Each row below holds a small network's activations on one input, seen along a few directions.
In each table, some parts of the input vary, and every possible input appears once, in random order.
A made-up example of a description, with smaller parts first: one of 8 places around a ring, together with either a single point or one of 9 places along a line or (one of 2 separate values, together with one of 6 places along a line).
Shared parts are said once, and a part with two or three values counts as separate values.
In the rows, 128 means zero.

Other details of the inputs shift rows strongly along three fixed directions, in all tables alike. That doesn't count.

Table:
row 1: [139 121  95 113 171 122 105 112  76 125 122 148]
row 2: [ 94 125 167 138 115 125 141 123 165  95 149 116]
row 3: [ 88 112 143 148 152 126  85 130 110 114 108 141]
row 4: [109 127 162 159 122 130 125 144 160 127 136 134]
row 5: [131 144 122  76 128 152 186  82 117 119 103 100]
row 6: [157 121 123 153  75 118 108 179 160 150 160 143]
row 7: [128 126 144 163 111 116 113 158 154 157 147 130]
row 8: [147 122  78 129 157 118 105 130  79 160 103 139]
row 9: [ 93 137 169 130  61 146 147 141 171 100 131 107]
row 10: [ 98 127 138  97 171 146 137  90  73  96  96 134]
row 11: [ 99 134 180 136 108 133 132 118 158 108 143 117]
row 12: [ 75 141 184 132 103 140 156 124 161 117 122 104]
row 13: [169 125  79 112 149 118 116 126 105 152 132 131]
row 14: [ 98 135 176 133 106 131 127 118 161 108 136 110]
row 15: [ 98 122 135 137 180 120  76 102  65  92 106 166]
row 16: [197 137  69  89 110 139 182 140 110 158 124 146]
row 17: [172 128 131 153  91 115 117 169 187 171 165 108]
row 18: [ 69 134 161 124 140 138 115  97 117  79 116 114]
row 19: [118 140 117  70 132 151 209  78 126  98 105  93]
row 20: [195 127  79 100 127 138 185 136 139 186 130 121]
row 21: [144 131 148 161 118 119 109 154 158 141 154 132]
row 22: [132 107  84 133 144 113  58 147  62 122 106 172]
row 23: [125 155 136  68 138 160 219  80 123 104 116 108]
row 24: [ 88 114 138 152 149 128  83 128 110 113 106 136]
row 25: [146 113 105 162 151  98  82 145 121 126 148 156]
row 26: [115 124 131 165 152 111  85 145 103 137 124 159]
row 27: [165 120 115 155  97 102 117 162 188 153 171 114]
row 28: [197 134  74  97 126 135 164 127 126 174 124 105]
Each input here is: one of 4 places along a line, together with either a single point or one of 6 places along a line.
Changing only the place on the line of 4 turns row 1 into row 23. The same change can be made to row 10. Which row results?
Answer: row 21
List by row number the other rows that have the place on the line of 4 in common with row 17.
Answer: row 3, row 12, row 13, row 14, row 22, row 27
Change only the place on the line of 6 in row 24. List by row number the other rows that result.
Answer: row 5, row 8, row 18, row 19, row 28

Table:
row 29: [146 100 119 148 135 103  80 162 102 129 134 181]
row 30: [168 139  85 122 153 120 132 138  80 154 124 138]
row 31: [104 119  96 104 191 116  88  91  64  67 105 151]
row 32: [158 129  83 149 171 119  97 122  70 163  98 174]
row 33: [200 131  92 116 116 129 152 153 160 213 170 114]
row 34: [149 112 138 139 131 137 106 167 127 158 132 157]
row 35: [ 92 159 173 101 129 167 182 112 129 112 115 104]
row 36: [ 53 128 220 156 137 133 127  81 182  82 122  88]
row 37: [102 136 122  76 106 159 156 102  82 108  79 101]
row 38: [182 114  66 135 158  98  92 145  86 186 152 150]
row 39: [125 125 112  73 147 147 185  65 125  73 121 102]
row 40: [119 134 177 199  91 135  83 182 185 143 161 142]
row 41: [118 116 148 226 121 100  23 186 130 129 155 175]
row 42: [ 81 104 166 190 157 106  43 127 129  86 143 125]
row 43: [ 77 108 191 187 141 110  58 147 122 119 118 170]
row 44: [ 72  80  51 144 188 119 136 149  80 137  61 151]
row 45: [189 110  78 116 121 114 124 156 115 143 138 176]
row 46: [186 132 115 106 122 150 186 118 189 165 147  75]
row 47: [178 135 102 104  37 131 163 157 177 164 144  89]
row 48: [116 146 154 121  97 146 179 121 146 100 129 133]
row 49: [183 151  93 103  91 129 187 139 158 141 155 120]
row 50: [202 118  67 125 121  95 122 152 132 188 174 138]
row 51: [ 34 149 230 140 140 135 138  85 171  76 112  91]
row 52: [110 118 144 168  41 112  57 176 182 109 156 123]
row 53: [100 160 156  75 117 155 221  90 122  86 113 104]
row 54: [149 134 131 120  77 121 163 137 195 137 185 113]
row 55: [ 56 118 196 148 130 127 113  96 159  51 142 102]
row 56: [172 142 123 102  41 161 170 161 192 186 136  74]
row 57: [125 141 104  89 134 152 172  96  90  85 103 159]
row 58: [147 132 103 122 166 115 115 124 104 133 126 121]
row 59: [126 125  94 101 215 134  92 101  54 121  89 139]
row 60: [128 114 128 107 156 137 138 126  72 119 100 162]
row 61: [123 128 106 102 173 116 120 101  89  98 115 129]
row 62: [117 144 180 204  98 100  87 167 187 160 164 122]
row 63: [116 125 106 104 129 134 108 102  76 142  70 120]
row 64: [105 151 160  86 130 146 213  73 145 144 121  96]
What is each input in this table made of?
Answer: either a single point or (one of 5 places along a line, together with either a single point or one of 6 places along a line)
A walk changes only the place on the line of 6. It starts at row 39 and steps to row 31. List the rest of the walk in order.
Answer: row 54, row 49, row 57, row 45
Change only the place on the line of 5 in row 43. List by row number the other rows that result.
Answer: row 29, row 34, row 45, row 60
Change only the place on the line of 6 in row 29. List by row number the other rows that result.
Answer: row 48, row 50, row 53, row 55, row 61
